These are the activations of a small neural network, seen along a few directions. Each row is one input.
In each table, some parts of the input vary, and every possible input appears once, in random order.
A made-up example of a description, with smaller parts first: one of 5 places around a ring, together with either a single point or one of 9 places along a line or (one of 2 separate values, together with one of 6 places along a line).
Shared parts are said once, and a part with two or three values counts as separate values.
(in the rows, 128 means zero)

Other details of the inputs vary at random and push rows far along two fixed directions, the same in every table; ignore that.

A family of inputs:
R1: [ 76 152  99 133 125  99 142 120 154 156 104 173 199  85]
R2: [114 110 108 154 107 128 165  97 124 141 150 129 123 137]
R3: [130 120 148 129 128 128 127 155 114 128 114 110 121 141]
R4: [119 165 117 127 148  95 120 159 118 133  95 123 145 106]
R5: [ 55 125 103 102 116 102 134 125 161 136  96 169 206 111]
R6: [174 143 163 114 154 140 102 168 115 114 111 114  92 116]
R7: [168 159 145 109 153 115  82 150 117 104 109 103  83 121]
R8: [ 81 160  94 132 144 120 139 116 127 133  99 144 235 115]
R9: [161 141 156  97 159 133  91 151 116 107 108 106  84 127]
R10: [115 116 111 152 128 134 135 126 139 146 153 150 139 130]
R11: [174 137 155  98 146 120 103 134 126  99 112 103  83 118]
R12: [114 110 117 139 109 141 152 107 134 139 150 155 137 126]
R13: [167 139 161 113 143 132 112 169 108 119 108  85  94 135]
R14: [ 74 121 103 132  99 128 153 115 155 152 132 163 191 111]
R15: [ 99 136 130 112 131 108 147 152 139 124  86 136 164 120]
R16: [114 161 128 123 149 112 111 165 140 130  96 138 157  87]
R17: [111 126 120 123 131 120 157 127 124 134 118 138 140 126]
R18: [180 186 176  94 168 137  87 135 114  78 111  96 119 141]
R19: [102 150 123 121 167  95 132 165 134 139  95 132 163 111]
R20: [ 69 135  99 129 140  93 167 125 152 152 109 160 190 114]
R21: [129  90 109 163  99 148 162  86 140 145 184 151 113 150]
R22: [153  87 126 151  88 159 162  97 112 130 175 105  80 171]
R23: [124 126 146 110 132 132  99 143 133 120 106 119 120 136]
R24: [166 141 152 106 170 124  92 153 130 107 112 104  85 132]
R25: [119  83 120 157  77 157 157  97 136 134 169 148 122 153]
R26: [122 112 115 152 104 138 150 100 137 138 154 144 128 121]
R27: [121 117 104 156 106 122 160  92 119 148 146 132 121 138]
R28: [107 104 111 117 114 129 137  97 131 131 147 148 134 133]
R29: [146 107 133 110 107 142 123 110 131 118 147 115 100 147]
R30: [ 89 154 128  93 146 112  98 155 147 135  86 131 170 106]
R31: [141 127 156 125 129 140 109 160 128 124 110 124 122 125]
R32: [146  86 124 161 106 156 150 105  92 138 184 112  77 168]
R33: [128 141 130 117 143 121 100 136 128 117 120 117 112 117]
R34: [125  59  96 162  84 151 158  51 130 142 216 142  93 177]
R35: [158 155 149 130 147 140 110 127 120 100 121 116 166 118]
R36: [182 103 138 162 115 153 133 119  92 118 172  86  45 161]
R37: [113 109 121 148  99 151 130 123 130 149 156 135 138 135]
R38: [147 154 128 137 135 122 108 150 124 128 121 130 120 109]
R39: [180 145 152 100 146 112  97 131 121 105 110 106  84 119]
Description of these inputs: one of 3 separate values, together with either a single point or (one of 2 separate values, together with one of 6 places along a line).
The inputs of R3 and R23 match in every part but the choice among 3 separate values. If R8 is changed in the same way as R3 into R23, which row does it become?
Answer: R18
Change only the choice among 2 separate values in R3. List by row number the other rows that result.
Answer: R15

A family of inputs:
R40: [ 95 154 167  42 157  89  90 191 172 119  36 143 174  91]
R41: [ 85  88  95 170  85 136 186 120 136 166 144 152 155 125]
R42: [125 141 142 131 123 135 101 153 114 123 115 113 139 128]
R43: [128 145 142 109 153 107 139 180 118 123  80 109 142 130]
R44: [ 68 154 113 129 122 132 139 109 153 132 119 163 234 123]
R45: [170 143 141 114 148 135 111 113 108 105 127 116 106 118]
R46: [ 98 138 108 142 123  94 164 135 140 155 112 161 142  97]
R47: [205 123 151 133 137 134 139 127  95 107 153  73  19 163]
R48: [ 68  95  92 169 111 134 148 122 132 161 164 154 176 136]
R49: [136 161 161  38 180  89  74 180 169  94  34 131 116  76]
R50: [237 132 162 133 141 156  92  93 110  74 161  78  54 163]
R51: [180 123 132 150 117 151  99 104 102 118 167  95  53 146]
R52: [ 80 111  80 167 121 121 144  98 138 175 173 166 148 127]
R53: [117  84 105 164  75 181 164  66 106 140 206 138 133 169]
What is each input in this table made of?
Answer: one of 2 separate values, together with either a single point or one of 6 places along a line
The inputs of R45 and R53 match in every part but the choice among 2 separate values. If R49 is changed in the same way as R45 into R53, which row does it become?
Answer: R40
Change only the choice among 2 separate values in R50. List by row number the other rows that result.
Answer: R44

A family of inputs:
R54: [113  84 134 103  94 153 102 121 133 148 150 139  87 147]
R55: [158  97 152 117  96 159  89 126 137 113 149 100  61 175]
R56: [ 81  98 108 119  83 123 150 107 176 148 128 150 167 130]
R57: [133 101 133 160  95 120 158 138 135 142 131 122  98 143]
R58: [ 89 139 104 172 118 130 160 109 126 155 130 155 192 124]
R59: [125  83 135  97  96 147 137 118 146 143 135 140  97 124]
R60: [131  97 119 174 138 143 149 140 116 149 170 125 106 151]
R61: [ 82 145  66 130 129  86 139  84 150 142 137 176 156  95]
R62: [142  94 126 141  84 139 152 125 140 129 141 126  93 150]
R63: [132 105  94 131 129 116  82  65 132 114 169 143  99 138]
R64: [127  94 120 173  96 128 148 150 120 145 148 104  86 145]
R65: [139 100 116 163 121 137 161 121  81 138 157  87  90 172]
R66: [172 129 126 157 100 169 135  98 101 109 173 119 123 144]
R67: [ 72 137  79 179 127 134 149 122 118 169 135 143 199 119]
R68: [111  85 123 152 109 131 147 159 109 155 140 124  82 115]
R69: [179 151 183  71 183 128 102 171 155  90  86 115 116 116]
R70: [145 198 129 106 183  65 108 144 138 130  88 132 106  79]
R71: [ 50 184 125  96 158 114  81 143 151 117  69 157 243  92]
R72: [116 139 156 102 147  94 135 198 134 138  57 142 120  77]
R73: [185 112 154 142 129 135 158 122  86 116 137  82  60 173]
R74: [134 133 136 140 101 165  88  94 107 103 177 121 146 152]
R75: [ 84 114 104 133 132 127 161 125 153 144 137 175 180 127]
R76: [ 76 107 105 108 111 125 165  83 138 133 133 134 182 142]
R77: [149 182 162  96 150 132  98 138 136  91  92 119 182  91]
R78: [ 68 124  93 119 119 110 174 111 127 135 114 146 191 134]
R79: [216 131 138 176 124 173 115 131  71 127 178  72  74 156]
R80: [159 105 156 109 121 158 103 102  97  97 154  85  72 190]
R81: [190 166 149  72 185  85  77 126 145  85  82 115  90  84]
R82: [187 173 185  89 165 144  93 147 133  76  83  97 124 110]
R83: [153 190 147 128 157 114 118 163 114 127  86 121 181  94]
R84: [129  93 138 127 125 159 105 109 137 121 179 135 110 172]
R85: [ 71 155  61 157 136  84 141 102 133 173 160 152 137  99]
R86: [ 77 108 104 164 129 120 175 123 145 163 149 172 176 132]
R87: [140 182 151 109 161 123 113 160 129 103  68 131 170  99]
R88: [165 143 170  69 151 113 113 203 132 111  58 125  84  88]
What is each input in this table made of?
Answer: one of 5 places along a line, together with either a single point or one of 6 places along a line
The inputs of R62 and R64 match in every part but the place on the line of 5. If R87 is changed in the same way as R62 into R64, which row does it become?
Answer: R67
Change only the place on the line of 5 in R75. List by row number the other rows that result.
Answer: R60, R69, R84, R86
Change only the place on the line of 6 in R57. List by row number the other rows that result.
Answer: R58, R72, R73, R83, R86
